These are the activations of a small neural network, seen along a few directions. Each row is one input.
Each table varies a few parts of the input and shows all the possible inputs, shuffled.
A made-up example of a description, with smaller parts first: one of 2 separate values, together with either a single point or one of 9 places along a line or (one of 4 places along a line, together with one of 5 places around a ring).
Shared parts are said once, and a part with two or three values counts as separate values.
In the rows, zero is written as 128.

Other details of the inputs vary at random and push rows far along two fixed directions, the same in every table; ignore that.
To show where, the next rows are all for the same input, with only those details redrawn:
[130 126 126 121 120 133 135 123 127 132 128]
[ 83 124 135 154 240  10 171 104 194  52 207]
[119 205 109 152 123 180  19 206  83   4 185]

Rows:
R1: [130 126 126 121 120 133 135 123 127 132 128]
R2: [128 123 125 116 121 135 135 124 129 132 129]
R3: [139 128 126 134 126 129 134 124 121 136 123]
R4: [138 127 127 138 127 128 134 125 120 137 120]
R5: [124 125 128 117 121 135 130 124 134 134 125]
R6: [121 128 131 123 124 132 125 126 136 137 118]
R7: [130 127 126 129 128 131 127 129 133 138 116]
R8: [130 126 125 126 126 132 130 129 132 137 120]
R9: [131 130 131 134 122 128 133 122 122 136 121]
R10: [139 126 125 130 126 131 136 126 123 135 125]
R11: [130 126 126 132 130 131 127 130 132 138 113]
R12: [132 124 123 123 126 134 132 127 131 134 124]
R13: [121 128 131 126 125 131 125 127 134 137 115]
R14: [121 127 129 120 122 133 128 127 135 136 122]
R15: [136 122 120 122 125 135 137 127 126 133 128]
R16: [138 124 122 126 124 132 136 125 125 133 127]
R17: [132 130 130 130 122 129 133 121 123 135 124]
R18: [132 128 130 126 121 131 135 123 125 134 126]
R19: [120 114 153 137 131 114 105 138 119 150 109]
R20: [129 113 147 143 136 113 108 141 115 152 108]
Question: What do these inputs look like to the network?
Answer: one of 2 separate values, together with either a single point or one of 9 places along a line
Question: Changing only the choice among 2 separate values turns R4 into R9. The same change can be made to R7. Which row results?
Answer: R6
Question: Which other rows does R12 become when the choice among 2 separate values takes its other values? List them by row number.
Answer: R5

Rows:
R21: [162 167  84 124 120 161 140 140 116  82 167]
R22: [128 135 115 137 144 142  81 166 128  96 131]
R23: [176  98 135 124  62 173 163 114  91 250  38]
R24: [128 100 132 144 174  63 179  91 142 117 150]
R25: [137  95 131  85  80 175 126 127 134 200  66]
R26: [138 164  83 120 120 173 136 138 132  81 165]
R27: [131 159 117 147 129 145  95 145 125  98 128]
R28: [146 159 123 164 127 137 103 151 103 106 130]
R29: [124 143 128 129 112 138 101 130 104  97 148]
R30: [143 150 139 154 120 139 106 143  92 109 137]
R31: [102 115 111  95 154  93 210  85 187 105 177]
R32: [137 113 139  91  59 168 136 108 125 195  78]
R33: [135 108 133  91  58 172 138 103 123 191  80]
R34: [122 150 141 135 112 136  99 137 100 108 142]
R35: [178  90 133 108  51 179 168  88  85 232  60]
R36: [176 117 123 129  77 164 149 111 102 200  71]
R37: [132 179  94 106 107 172 106 151 103  44 192]
R38: [144 104 140  89  49 189 153  98 126 245  37]
R39: [121 158 126 152 137 141  91 162 115 110 120]
R40: [ 90 114 150 126 162  64 162  97 176 128 143]
R41: [120 132 136 126 126 135  85 152 105 112 150]
R42: [130 112 122 159 183  58 180  92 158 121 146]
R43: [ 92  96 147 115 170  70 151 111 178 137 145]
R44: [131  86 141 138 179  61 166 112 145 131 149]
R45: [113 153 122 124 120 154  97 138 136  96 129]
R46: [171  98 125 123  90 164 138 129 100 210  73]
R47: [ 91 109 147 124 185  72 155 111 182 139 131]
R48: [117  94 136 135 172  76 177  99 169 178 108]
R49: [ 92 102 134 116 164  63 167  92 180 113 147]
R50: [115 159 129 125 120 152  93 144 136 101 127]
R51: [106 119 108 103 165 102 211  86 195 109 171]
R52: [125 162 122 153 130 144  95 148 121 104 125]
R53: [104 156 137 128 128 148  88 159 126 113 119]
R54: [106 100 134 126 167  57 171  86 155 113 156]
R55: [139  86 147  81  49 177 141 110 117 244  50]
R56: [ 94  89 143 111 168  65 153 112 183 128 145]
R57: [128 148 104 144 129 145  98 144 124  88 127]
R58: [126 110 148  97  68 164 132 122 116 206  71]
R59: [111 102 132 138 193  70 156 113 173 138 134]
R60: [175  91 119 117  86 161 138 131 103 203  71]
R61: [104 100 152 131 172  58 158 105 152 138 152]
R62: [146 168 128 155 118 156  75 162  81  71 152]
R63: [139 153 129 154 134 153  63 181  80  77 159]
R64: [134 162 107 146 113 167  81 151 111  93 126]
R65: [109 170 110 130 123 168  61 166 121  54 143]
R66: [144 168 100 163 126 154  72 170  91  54 148]
R67: [140 169 117 168 140 150  60 190  88  73 148]
R68: [ 94 102 143 118 185  77 153 112 185 139 134]
R69: [126  99 151 148 179  64 167 110 139 142 145]
R70: [103 108 156 135 166  62 162 104 144 139 146]
R71: [146 154 141 152 110 161  86 167  73 112 127]
R72: [125 170 129 136 111 152  67 158  91  70 158]
R73: [108  87 143 121 171  57 157 107 158 128 155]
R74: [156 180  94 122 117 174 111 154  91  46 187]
Question: What do these inputs look like to the network?
Answer: one of 6 places around a ring, together with either a single point or one of 8 places along a line
Question: Changing only the place on the ring of 6 turns R68 into R59. The same change can be made to R45. Which row results?
Answer: R64
Question: Changing only the place on the ring of 6 turns R67 into R47. The same change can be made to R66. Which row results?
Answer: R65
Question: Which other rows agree with R31 in the place on the ring of 6? List them by row number.
Answer: R32, R33, R40, R43, R49, R55, R56, R58
Question: Start at R44 and move only the place on the line of 8, one step at a time. The first step leads to R63. Which rows follow, in order?
Answer: R69, R71, R30, R62, R35, R24
Question: Start at R51 and move only the place on the ring of 6, one step at a time. The first step leads to R31. Which rows follow, in order?
Answer: R37, R74, R21, R26

Rows:
R75: [134 131 128 134 132 125 140 124 126 134 125]
R76: [135 120 130 127 132 121 131 127 126 136 131]
R77: [138 146 117 126 108 162 103 150 112 115 129]
R78: [131 125 122 125 131 128 139 128 134 132 128]
R79: [135 118 130 127 134 122 131 128 125 136 130]
R80: [122 124 132 118 122 125 133 118 134 129 131]
R81: [118 122 132 119 124 126 133 118 132 127 127]
R82: [132 129 127 136 134 125 141 125 125 134 124]
R83: [122 122 132 118 129 127 137 124 128 131 132]
R84: [121 121 132 119 128 127 137 124 128 131 131]
R85: [120 123 132 118 124 126 132 117 132 128 129]
R86: [135 132 128 134 130 124 140 122 128 134 126]
R87: [134 121 130 127 129 120 129 124 128 134 129]
R88: [126 129 125 120 129 132 141 122 135 131 131]
R89: [120 125 147 136 133 117 121 128 130 142 117]
R90: [136 121 131 127 129 121 131 125 128 136 132]
R91: [124 126 133 117 122 125 135 119 133 129 132]
R92: [131 124 134 136 131 121 137 125 118 135 127]
R93: [137 127 124 128 131 125 135 125 134 134 129]
R94: [126 124 121 126 128 127 134 122 137 129 123]
R95: [126 124 134 137 127 119 133 119 121 132 122]
R96: [136 124 123 129 136 126 136 128 131 134 126]
R97: [131 127 127 138 134 125 140 126 125 133 123]
R98: [133 137 122 126 108 162  95 156 101 114 127]
R99: [136 126 124 128 131 124 134 123 134 132 125]
R100: [133 133 128 133 128 122 138 119 129 132 124]
R101: [130 122 134 137 131 121 136 126 118 136 127]
R102: [139 144 117 131 110 158  97 147 112 115 123]
R103: [133 116 130 128 135 123 131 129 124 136 128]
R104: [132 114 130 129 135 123 131 130 124 136 127]
R105: [100 162 124 166 191  83 105 146 142  35 182]
R106: [124 124 132 117 127 127 137 123 129 131 133]
R107: [129 119 129 122 130 123 135 128 128 133 131]
R108: [133 127 134 134 128 119 136 123 121 136 130]
R109: [130 121 130 122 128 123 135 127 129 133 132]
R110: [130 147 119 123 109 166 106 146 111 115 129]
R111: [129 127 133 135 125 117 133 119 123 133 126]
R112: [131 128 135 134 125 117 134 119 122 133 128]
R113: [137 125 124 128 134 126 135 126 132 134 128]
R114: [137 142 124 125 103 159  97 151 107 115 133]
R115: [133 129 135 134 125 118 136 121 123 135 132]
R116: [129 123 121 126 133 129 139 128 133 132 126]
R117: [126 126 133 118 122 126 137 121 133 131 136]
R118: [131 140 122 125 103 159  91 148 106 111 125]
R119: [139 147 117 127 106 161 103 149 114 115 130]
R120: [137 142 116 133 110 162  95 149 109 113 119]
R121: [131 118 129 128 129 120 128 123 129 133 127]
R122: [132 123 122 130 132 125 131 122 134 131 122]
R123: [123 129 141 137 136 124 125 128 137 139 113]
R124: [135 122 123 130 137 127 136 129 130 134 125]
R125: [127 131 126 121 127 131 140 121 137 131 133]
R126: [134 142 115 129 111 165 101 155 108 114 125]
R127: [124 129 125 121 124 130 136 117 140 129 128]
R128: [128 132 126 121 125 130 140 120 139 130 134]
R129: [123 123 135 131 139 123 121 132 141 141 114]
R130: [110 130 134 123 130 127 126 127 144 139 119]
R131: [131 132 127 135 127 123 137 119 130 131 122]
R132: [121 119 141 128 136 118 116 133 135 143 117]
R133: [128 126 133 135 127 118 132 118 122 133 124]
R134: [122 126 124 122 131 132 140 124 134 131 129]
R135: [125 125 133 118 125 126 137 122 131 131 135]
R136: [114 121 138 123 131 118 119 134 137 141 118]
R137: [129 125 122 126 127 126 135 123 139 130 125]
R138: [127 148 119 123 105 164 101 139 115 112 126]
R139: [127 119 129 123 125 122 131 124 133 131 128]
R140: [120 128 125 122 127 130 137 117 138 127 125]
R141: [129 121 130 122 125 121 133 124 131 131 129]
R142: [ 98 150 126 161 198  75  96 150 144  32 192]
R143: [130 131 127 135 129 123 136 118 129 131 120]
R144: [108 126 141 119 127 121 123 128 138 139 122]
R145: [123 117 129 124 126 123 131 124 131 129 124]
R146: [132 126 134 134 130 120 136 124 119 136 129]
R147: [128 117 129 123 131 124 135 129 126 132 129]
R148: [131 127 123 124 127 126 136 123 137 130 127]
R149: [135 134 128 134 128 123 140 121 129 133 128]
R150: [140 140 116 133 115 163  99 155 106 116 124]
R151: [116 126 132 127 134 123 124 133 143 140 115]
R152: [126 131 126 120 125 129 138 118 138 129 130]
R153: [125 123 121 127 128 127 135 123 136 128 121]
R154: [130 117 129 128 131 120 126 122 128 133 125]
Question: What do these inputs look like to the network?
Answer: one of 2 separate values, together with one of 4 places along a line, together with either a single point or one of 9 places along a line
Question: Changing only the place on the line of 4 turns R106 into R146. The same change can be made to R135. Which row results?
Answer: R108
Question: Changing only the place on the line of 4 turns R149 into R128. The same change can be made to R143. Which row results?
Answer: R138
Question: Changing only the place on the line of 4 turns R111 into R139. The same change can be made to R95. Which row results?
Answer: R145
Question: Which other rows does R134 become when the choice among 2 separate values takes its other values? List them by row number.
Answer: R84
Question: Which other rows does R81 become when the choice among 2 separate values takes its other values? List them by row number.
Answer: R140
Question: Which other rows does R150 become when the place on the line of 9 takes its other values? List them by row number.
Answer: R93, R96, R99, R102, R113, R120, R122, R124
Question: Which other rows agree with R153 in the place on the line of 4 and the choice among 2 separate values? List them by row number.
Answer: R77, R78, R94, R116, R119, R126, R137, R148, R151
